Each row below holds a small network's activations on one input, seen along a few directions.
In each table, some parts of the input vary, and every possible input appears once, in random order.
Descriptions start from the smaller parts, as in this example, which fits no table here: one of 3 separate values, together with either a single point or one of 11 places along a line or (one of 4 places along a line, together with one of 5 places around a ring).
Shared parts are said once, and a part with two or three values counts as separate values.
(in the rows, 128 means zero)

Other details of the inputs vary at random and push rows far along two fixed directions, the same in every table; ignore that.

A family of inputs:
r1: [136 169 123 103 148 115 142 104 111 102 134]
r2: [133 137 135 149 163 127 121 118 119 107 151]
r3: [130 118 126 143 121 133 125 136 138 143 124]
r4: [129 118 122 149 122 134 124 133 136 142 124]
r5: [130 112 133 134 121 136 126 140 145 140 127]
r6: [131 111 131 140 120 136 127 137 140 141 126]
r7: [138 146 122  93 117 124 147 119 134 127 118]
r8: [169 121 124 155 135 145 154 129 178 146 122]
r9: [133 136 135 148 163 127 122 118 118 106 149]
r10: [133 170 118 107 146 114 141 102 110 102 133]
r11: [129 111 134 134 123 134 127 139 141 137 123]
r12: [176 144 105 110 106 136 178 119 182 156  99]
r13: [ 13 104 141  45  60 104  63 148  20 114 124]
r14: [165 111 103 161  96 144 158 141 188 182  88]
r15: [133 136 139 143 164 125 123 121 122 104 148]
r16: [131 110 134 136 122 138 126 138 144 139 129]
r17: [169 102 116 151  99 150 159 145 196 179  96]
r18: [130 140 130 150 163 124 122 118 117 105 144]
r19: [136 165 125  99 148 115 143 105 115 100 138]
r20: [138 150 119  98 117 121 147 117 131 128 117]
r21: [103 147 153 131 187 114  96 115  79  70 177]
r22: [107 167 162 137 229 107  93  97  62  35 203]
r23: [167 129 116 161 135 137 154 127 171 149 114]
r24: [ 20  60 151  87  52 121  52 176  47 144 117]
r25: [130 138 130 152 162 127 121 117 117 106 148]
r26: [129 121 120 147 122 132 125 133 137 141 123]
r27: [ 72  44 128 103   9 140  97 189 128 207  73]
r28: [172 166 107 118 135 126 173 104 159 132 115]
Description of these inputs: one of 4 places along a line, together with either one of 2 separate values or one of 5 places around a ring.
Changing only the place on the line of 4 turns r18 into r24. The same change can be made to r14. Which row results?
Answer: r23
Start at r13 and move only the place on the line of 4, one step at a time. The first step leads to r28. Which rows follow, in order?
Answer: r19, r12
Start at r11 and move only the place on the ring of 5, one step at a time. The first step leads to r5. Which rows follow, in order?
Answer: r16, r8, r17
Which other rows agree with r6 in the place on the line of 4? List them by row number.
Answer: r15, r19, r20, r21, r22, r27

A family of inputs:
r29: [ 64 157 172 132 229  97  59 107  21  17 210]
r30: [135  81 113 152  67 154 133 154 171 194  97]
r31: [208 168 132 184 221 137 169  97 185  95 162]
r32: [ 69 178 167  76 208  94  79  93  19  15 208]
r33: [185 106 123 166 126 145 169 145 201 166  93]
r34: [205 200 107 151 199 129 183  74 168  98 151]
r35: [ 28  83 130  60  27 126  68 154  48 152 122]
r36: [178 146  94 137 107 132 178 123 185 168  81]
r37: [ 96  82 126  73  32 133 124 166 135 183  81]
r38: [200 176 119 200 224 128 166  96 174  97 148]
r39: [174 121 102 188 122 140 160 134 188 173  94]
r40: [ 71 148 187 114 228 101  64 115  32  18 212]
r41: [171 123  95 193 119 140 156 130 182 176  96]
r42: [ 94  55 132 117  41 151 102 173 141 191 103]
r43: [103 107 133  83  83 120 128 149 114 142  94]
r44: [ 24  89 129  69  37 109  70 163  43 149  94]
r45: [209 167 134 182 223 136 170 100 187  95 159]
r46: [187 138 107 123 105 141 183 124 198 166  96]
r47: [ 91  62 119 132  37 153 100 162 131 196 107]
r48: [ 68 150 180 119 225 105  60 107  27  19 220]
r49: [100 118 120  94  79 122 121 141 112 147 102]
r50: [ 28  74 154  38  37 115  72 173  58 143 107]
r51: [187 138 103 122 102 146 181 118 197 168 105]
r52: [196 207  95 167 198 117 178  76 153 101 133]
What is each input in this table made of?
Answer: one of 2 separate values, together with either a single point or one of 5 places along a line or one of 6 places along a line
Changing only the choice among 2 separate values turns r34 into r30. The same change can be made to r44. Which row results?
Answer: r39

A family of inputs:
r53: [ 50 116 146  82 104 104  79 145  44 103 118]
r54: [155 106 130 138 109 147 136 149 194 169 125]
r55: [182 172 109 180 189 134 156  84 147 105 158]
r56: [155 104 126 144 114 136 152 150 175 157  88]
r57: [147 125  93 110  58 139 152 140 187 195  89]
r58: [ 46 131 131  99 120 107  68 119  21  91 153]
r59: [ 96 178 143 140 210  88 101 101  46  49 156]
r60: [150  83 124 144  76 157 140 160 197 193 104]
r61: [180 183 118 147 187 129 154  92 171 103 168]
r62: [ 95  99 144  59  69 124 126 148  96 139 100]
r63: [151  83 116 152  83 139 153 163 177 186  66]
r64: [ 45 123 150  90 121 115  63 130  45  90 173]
r65: [146 133  86 161  95 135 149 121 152 176  93]
r66: [171 146 136 146 177 123 158 127 172 112 124]
r67: [157  95 120 171 109 152 138 142 170 170 116]
r68: [160 109 102  94  51 155 173 128 172 188  93]
r69: [178 151 126 205 204 137 144 106 158 108 160]
r70: [153 135 112 120 101 125 161 139 170 161  82]
r71: [177 195 125 128 197 106 162 101 157  89 136]
r72: [180 191 111 198 224 125 151  74 137  83 173]
r73: [ 54  83 162 112 112 131  60 153  65 111 158]
r74: [193 168 128 132 179 144 173  80 157  95 173]
r75: [107  69 154  79  71 136 129 164 130 154  97]
r76: [ 49 105 141 100  98 125  67 136  51 111 154]
r77: [ 78  79 138 136  93 118  97 170 100 147  92]
r78: [103 201 138 122 227 103  99  72  42  24 202]
r79: [174 196 108 142 188 123 160  83 148  96 156]
r80: [ 58  71 177  72  96 138  71 150  63 111 166]
r81: [155 127 104 143 102 126 159 134 153 164  75]
r82: [ 95  84 143  93  77 121 110 178 143 159  93]
Changing only one part turns r82 into r71. The same change can be made to r63. Which row results?
Answer: r81
What is each input in this table made of?
Answer: one of 5 places around a ring, together with either a single point or one of 5 places along a line
Which other rows does r67 become when the place on the line of 5 takes its other values? List them by row number.
Answer: r54, r60, r69, r73

A family of inputs:
r83: [ 46  77 168  72  95 122  69 160  58 107 144]
r84: [221 194 114 148 202 140 191  79 198 100 158]
r85: [ 97 150 126  93 121 110 112 120  91 113 137]
r86: [100 112 150 134 131 131  91 135 100 122 161]
r87: [119 148 169 113 205 109 110 119  97  54 173]
r88: [154 127  94 115  62 140 161 130 175 191  88]
r89: [115 164 157  98 195 104 118 111  89  52 162]
r90: [226 145 105 146 136 153 213 107 220 155  98]
r91: [118 114 103  98  51 138 134 131 132 179 102]
r92: [223 177 125 198 218 138 174  94 201 115 160]
r93: [ 99  74 112 143  62 133 116 173 146 185  71]
r94: [167 118 102 178 125 137 160 140 191 164  86]
r95: [225 161 129 198 212 143 185  92 185 112 148]
r96: [180 112 117 170 111 158 154 127 189 177 127]
r97: [113 101 123  89  64 137 129 152 151 168 102]
r98: [179 146 139 174 190 134 150 110 155 111 151]
r99: [184 141  98 132 104 138 188 112 172 164  87]
r100: [222 170 129 162 209 140 186  98 207 105 153]
r101: [112 102 113  93  45 122 138 160 140 184  65]
r102: [175 174 107 165 176 123 160  95 141 113 128]
r103: [100 109 159 134 145 117  96 149 100 114 138]
r104: [ 41 112 142  64  83 106  80 141  35 112 126]
r105: [115  86 116  88  37 152 131 149 150 185 102]
r106: [ 85 139 171 131 195 109  75 121  57  61 190]
r107: [155 110  95 148  71 142 161 134 158 190  71]
r108: [158 104 114 109  73 147 167 143 184 177  84]
r109: [114  86 128  87  53 133 135 167 156 176  75]
r110: [177 179 100 167 169 133 156  83 145 119 147]
r111: [ 31  84 140 114  96 117  60 154  44 113 132]
r112: [112  66 139 133  64 137 116 179 151 191  83]
r113: [ 27  88 140 113  96 115  53 157  47 114 135]
r114: [ 78  95 154  88 101 132  87 148  96 121 154]
r115: [ 85 120 125 142 131 122  90 135  98 115 142]
r116: [ 81 134 137  85 112 101 106 137  75 110 118]
r117: [110 106 111 127  70 122 125 158 131 177  72]
r118: [ 86 118 123 142 126 128  91 130  96 116 148]
r119: [179 158 137 141 191 133 153 107 171  99 164]
r120: [103 100 101 123  42 132 116 155 136 196  80]
r121: [112 174 136 137 194  97 111 108  74  70 148]
r122: [110 108 106 127  63 129 122 149 131 180  85]
r123: [106 112 148 103 126 137 104 128 106 111 167]
r124: [103 149 128 154 179 125  96 100  80  75 182]
r125: [ 93 133 173 101 191 116  95 113  53  45 187]
r126: [119 148 169 113 206 109 110 119  97  54 173]
r127: [179 135 114 122 115 143 175 127 197 157 104]
r128: [128 193 125 146 205 110 114  82  81  64 181]
r129: [113 183 136 105 184 100 118  95  76  65 164]
r130: [169 110  98 179 114 148 165 128 177 166  93]
What is each input in this table made of?
Answer: one of 6 places around a ring, together with either one of 2 separate values or one of 6 places along a line
Changing only the place on the ring of 6 turns r86 into r118. The same change can be made to r98. Which row results?
Answer: r111
Changing only the place on the ring of 6 turns r91 into r124. The same change can be made to r116. Which row results?
Answer: r93
Which other rows does r99 become when the place on the line of 6 takes its other values? List them by row number.
Answer: r85, r88, r91, r104, r129
Which other rows agree with r121 in the place on the ring of 6? List them by row number.
Answer: r102, r107, r110, r117, r120, r122, r128
Which other rows does r87 become when the choice among 2 separate values takes its other values? List them by row number.
Answer: r126
